A small network was trained on invented records. Each row is its activation on one of them, seen along a few directions.
Each row is followed by the record's values for the fields S, T, G, E, W, D, H, M.
Not every record has every field; a missing one is written none.
Other fields move the rows too, some of them a lot.
In the rows, 500 means zero.
Random noise pushes rows far along 8 fixed directions. That doesn't count. These rows show it; they differ only by the noise:
[540 570 537 319 383 545 569 525 723 545 533 565 672 636 767 391 576 621
 497 414 378 399 484 633 592]
[649 464 359 431 473 335 569 448 622 533 471 627 464 515 412 456 438 449
 554 470 595 347 480 506 598]
[557 338 515 489 557 252 470 468 611 610 450 522 621 562 235 445 471 500
 684 529 543 409 516 456 474]
[609 675 403 580 699 712 442 555 408 604 602 503 628 119 424 436 461 465
 498 320 643 423 535 479 653]
[488 645 403 523 598 695 357 296 634 395 267 563 720 513 605 441 530 509
 567 457 463 531 391 377 673]
[578 210 515 381 412 185 573 578 326 863 451 704 536 632 290 455 585 593
 324 229 629 531 387 483 336]
[594 426 568 557 559 367 406 582 488 602 728 573 658 481 299 460 552 602
 618 565 562 372 568 574 345]
[430 615 366 313 444 638 274 334 303 667 138 510 566 501 601 511 540 499
 302 401 430 667 341 495 531]
[421 670 495 359 475 586 365 564 490 586 434 392 654 406 522 441 508 555
 477 494 410 565 464 540 497]
[493 590 627 549 590 611 373 574 602 507 674 492 828 468 519 408 599 659
 631 525 436 445 542 547 449]

[524 644 489 483 427 490 623 760 380 492 649 482 262 320 492 498 417 508
 296 442 651 549 486 526 486]
(S s2; T t2; G g3; E none; W none; D none; H none; M m3)
[495 461 465 647 646 510 351 373 431 449 528 474 509 460 356 585 459 448
 696 689 468 429 568 506 446]
(S s1; T t2; G g1; E e3; W w2; D d1; H h3; M m1)
[262 638 440 307 278 404 601 709 544 389 281 426 382 604 520 490 456 518
 305 438 449 824 266 319 433]
(S s2; T t2; G g3; E none; W none; D none; H none; M m2)
[384 485 561 627 595 529 672 639 631 339 488 601 697 517 439 403 565 590
 533 286 545 638 359 196 526]
(S s2; T t2; G g1; E e1; W w2; D d1; H h3; M m2)
[604 503 384 648 577 583 624 522 516 415 564 673 525 410 499 464 487 475
 431 324 633 464 432 377 548]
(S s3; T t2; G g1; E e3; W w3; D d2; H h1; M m2)
[476 589 396 568 513 573 333 522 336 371 401 615 513 431 348 522 568 527
 345 394 588 710 292 266 464]
(S s1; T t1; G g1; E e2; W w3; D d1; H h2; M m2)
[418 549 464 426 505 463 438 527 310 585 313 396 399 433 404 517 451 422
 325 443 532 689 434 391 469]
(S s2; T t2; G g2; E none; W none; D none; H none; M m2)
[510 396 458 326 355 353 486 366 367 675 235 521 245 683 565 599 434 419
 356 532 492 537 485 608 494]
(S s2; T t2; G g3; E none; W none; D none; H none; M m1)
[551 652 392 525 586 769 435 437 288 566 438 514 483 258 599 537 489 453
 323 358 548 563 435 520 581]
(S s1; T t2; G g1; E e3; W w1; D d2; H h2; M m3)
[433 381 514 552 580 455 527 396 575 587 447 407 514 505 481 520 459 432
 704 599 401 403 575 517 485]
(S s1; T t2; G g3; E none; W none; D none; H none; M m3)
[453 556 695 440 410 651 249 558 467 464 666 445 712 646 607 519 695 719
 464 586 363 594 480 616 380]
(S s1; T t1; G g2; E none; W none; D none; H none; M m1)
[571 401 423 616 639 440 691 427 627 467 443 640 477 493 414 442 422 417
 600 405 640 342 512 403 622]
(S s3; T t2; G g1; E e1; W w2; D d1; H h3; M m3)
[550 688 199 433 328 721 427 428 117 520 637 618 159 348 804 651 515 425
 229 685 467 433 517 754 348]
(S s2; T t2; G g3; E none; W none; D none; H none; M m1)
[556 281 564 593 664 601 349 317 336 651 475 392 552 388 404 585 533 425
 621 387 475 443 613 506 616]
(S s1; T t1; G g1; E e2; W w2; D d3; H h3; M m2)
[472 156 613 633 658 590 445 241 303 852 356 623 687 640 574 507 670 545
 493 354 423 511 511 538 396]
(S s1; T t1; G g3; E none; W none; D none; H none; M m3)
[578 505 464 594 616 514 396 354 440 528 478 615 555 510 497 519 522 501
 506 573 571 442 575 567 501]
(S s2; T t2; G g2; E none; W none; D none; H none; M m1)
[496 541 491 529 456 505 533 518 503 361 531 584 468 564 530 506 493 551
 467 488 539 546 433 413 487]
(S s2; T t2; G g1; E e3; W w2; D d3; H h1; M m1)
[609 295 508 699 731 551 492 152 590 585 407 648 620 605 582 480 527 442
 662 449 521 311 593 524 658]
(S s1; T t1; G g2; E none; W none; D none; H none; M m3)
[444 574 435 264 360 768 556 457 353 679 304 538 505 538 908 496 593 566
 201 203 338 610 348 608 647]
(S s1; T t1; G g1; E e3; W w2; D d1; H h3; M m3)
[481 530 567 667 545 718 486 517 374 425 690 672 572 493 665 506 648 585
 362 397 496 560 442 495 370]
(S s1; T t1; G g1; E e1; W w1; D d2; H h2; M m2)
[538 362 548 422 545 547 385 294 501 659 289 421 576 586 532 510 543 436
 535 408 406 483 525 516 681]
(S s1; T t1; G g2; E none; W none; D none; H none; M m2)
[532 564 505 453 466 544 415 655 171 632 640 381 329 249 452 562 498 485
 330 444 587 539 560 617 405]
(S s2; T t2; G g1; E e2; W w1; D d3; H h2; M m1)
[564 493 257 451 389 509 592 371 548 471 424 713 474 581 611 527 527 431
 481 488 498 423 417 466 552]
(S s2; T t1; G g3; E none; W none; D none; H none; M m2)
[616 459 484 392 458 395 567 606 440 668 607 375 327 336 408 509 408 422
 495 477 581 326 637 674 526]
(S s3; T t2; G g1; E e2; W w1; D d3; H h2; M m3)
[524 434 432 470 420 315 356 673 172 534 586 382 205 272  64 637 421 431
 388 487 671 651 466 401 371]
(S s1; T t1; G g1; E e2; W w1; D d3; H h2; M m2)
[325 750 331 508 260 697 367 584 301 276 602 684 460 561 742 576 699 678
 219 599 405 717 215 458 201]
(S s1; T t1; G g3; E none; W none; D none; H none; M m3)
[505 483 504 444 473 417 666 584 625 554 637 488 513 442 490 454 439 483
 588 545 476 366 570 634 484]
(S s1; T t1; G g1; E e1; W w2; D d2; H h3; M m3)
[411 430 623 316 462 393 392 561 473 672 426 217 514 443 377 540 449 477
 565 591 349 556 565 605 425]
(S s1; T t2; G g1; E e2; W w1; D d2; H h2; M m1)
[437 388 617 471 468 499 279 463 420 593 480 430 657 643 475 544 627 615
 512 600 347 547 555 577 333]
(S s3; T t2; G g2; E none; W none; D none; H none; M m2)
[513 261 513 436 291 275 624 520 644 441 428 669 487 796 451 514 583 583
 458 367 488 562 324 316 497]
(S s1; T t1; G g3; E none; W none; D none; H none; M m2)
[544 538 451 498 508 508 627 648 497 571 481 643 686 443 438 371 587 607
 318 174 671 615 304 290 545]
(S s2; T t1; G g2; E none; W none; D none; H none; M m3)
[579 389 551 379 425 578 462 413 392 660 409 470 403 580 674 595 529 483
 412 416 422 492 552 627 613]
(S s2; T t2; G g3; E none; W none; D none; H none; M m2)
[829  72 482 612 626 482 615 120 568 671 466 858 568 805 649 545 599 472
 622 308 553 138 606 621 701]
(S s3; T t2; G g1; E e3; W w2; D d1; H h3; M m2)
[477 517 422 639 634 623 589 410 652 415 549 500 592 421 569 496 463 408
 735 584 437 371 595 443 575]
(S s2; T t2; G g3; E none; W none; D none; H none; M m2)
[479 565 581 692 788 714 162 226 218 588 332 463 575 431 494 539 541 464
 482 616 571 559 576 531 462]
(S s2; T t2; G g2; E none; W none; D none; H none; M m3)
[469 610 578 532 601 755 585 638 691 396 652 331 667 305 598 444 466 505
 618 362 418 504 548 471 723]
(S s1; T t1; G g1; E e3; W w2; D d2; H h3; M m2)
[599 103 627 450 420  77 664 397 681 649 435 638 522 885 429 457 539 542
 634 457 521 366 563 538 414]
(S s2; T t2; G g1; E e2; W w3; D d3; H h1; M m1)
[439 656 463 370 333 327 614 634 734 336 459 502 425 553 493 409 375 502
 493 653 511 525 452 495 477]
(S s2; T t1; G g1; E e1; W w3; D d2; H h1; M m3)
[673 584 141 639 574 664 476 320 231 476 451 764 275 290 556 609 490 372
 333 449 729 429 412 460 567]
(S s2; T t2; G g3; E none; W none; D none; H none; M m3)
[456 591 595 575 513 471 523 779 598 392 856 422 616 398 388 434 499 610
 647 639 463 415 553 557 381]
(S s1; T t1; G g1; E e3; W w2; D d1; H h3; M m3)

Here are new rows. What are their fields?
[509 399 446 222 308 496 421 291 417 747 164 561 537 794 790 529 598 546
 308 427 348 536 401 682 563]
(S s2; T t1; G g2; E none; W none; D none; H none; M m3)
[477 491 335 574 381 530 256 270 449 193 337 641 398 676 471 675 561 504
 489 678 456 635 304 293 460]
(S s1; T t1; G g3; E none; W none; D none; H none; M m2)
[464 359 425 286 355 140 673 543 563 780 314 455 334 583 351 460 378 373
 516 533 482 435 511 596 464]
(S s1; T t1; G g3; E none; W none; D none; H none; M m3)
[734 426 321 394 275 270 747 522 689 367 663 744 243 615 523 513 456 417
 461 523 589 282 469 591 567]
(S s1; T t1; G g1; E e1; W w1; D d2; H h2; M m2)
[604 566 354 497 494 483 604 595 675 398 646 419 424 293 414 514 392 356
 696 585 518 311 588 488 669]
(S s2; T t1; G g3; E none; W none; D none; H none; M m2)
[344 493 589 489 482 568 395 398 506 480 338 528 711 700 612 505 605 623
 481 544 348 657 381 492 372]
(S s1; T t2; G g1; E e3; W w2; D d2; H h3; M m3)
[203 550 706 663 607 558 180 392 607 205 285 419 769 742 414 475 621 657
 683 776 304 766 347 279 293]
(S s1; T t1; G g1; E e1; W w1; D d1; H h2; M m3)
[286 725 572 487 571 574 340 616 449 485 301 221 581 307 336 491 396 496
 519 602 474 739 457 369 484]
(S s2; T t2; G g3; E none; W none; D none; H none; M m3)
[365 552 539 526 419 525 441 555 561 393 631 417 477 569 595 541 541 522
 606 743 287 493 552 588 350]
(S s1; T t1; G g3; E none; W none; D none; H none; M m2)
[461 637 648 779 624 733 671 641 542 419 848 808 740 530 809 356 696 731
 414 439 570 461 522 560 296]
(S s2; T t2; G g3; E none; W none; D none; H none; M m3)
[512 442 404 560 426 434 402 330 569 296 546 619 349 698 499 603 493 462
 610 783 456 451 513 530 406]
(S s1; T t1; G g3; E none; W none; D none; H none; M m2)
[504 610 458 361 439 613 258 355 193 696 291 426 344 459 607 624 457 451
 328 629 471 561 531 704 476]
(S s2; T t2; G g3; E none; W none; D none; H none; M m3)
[441 522 389 293 338 500 744 572 667 510 404 388 347 493 734 493 431 397
 495 432 347 457 496 520 662]
(S s2; T t2; G g3; E none; W none; D none; H none; M m2)
[679 504 384 396 411 586 295 308  93 632 524 538 186 474 628 698 527 400
 269 622 535 408 587 779 475]
(S s2; T t2; G g2; E none; W none; D none; H none; M m2)
[405 410 606 356 431 536 609 450 645 628 350 472 642 651 751 422 554 572
 490 403 289 545 481 577 511]
(S s1; T t2; G g1; E e1; W w3; D d2; H h1; M m3)
[635 300 476 374 441 340 521 400 395 726 464 522 309 590 494 567 411 396
 471 519 524 393 615 695 484]
(S s2; T t2; G g1; E e3; W w3; D d2; H h1; M m2)
[451 423 468 367 385 404 433 353 559 480 319 465 445 678 587 543 472 444
 557 717 323 510 528 595 421]
(S s2; T t2; G g1; E e1; W w3; D d2; H h1; M m2)
[593 549 279 641 428 375 592 592 507 290 729 697 267 434 367 544 456 418
 492 606 646 395 449 438 428]
(S s1; T t1; G g3; E none; W none; D none; H none; M m2)
[481 597 427 516 597 575 390 447 482 525 416 368 548 348 415 514 384 382
 594 616 463 470 570 526 507]
(S s3; T t2; G g1; E e3; W w3; D d2; H h1; M m2)
[574 224 342 528 523 338 593 364 405 555 273 597 231 542 332 589 416 329
 465 339 670 546 421 298 609]
(S s2; T t2; G g3; E none; W none; D none; H none; M m2)
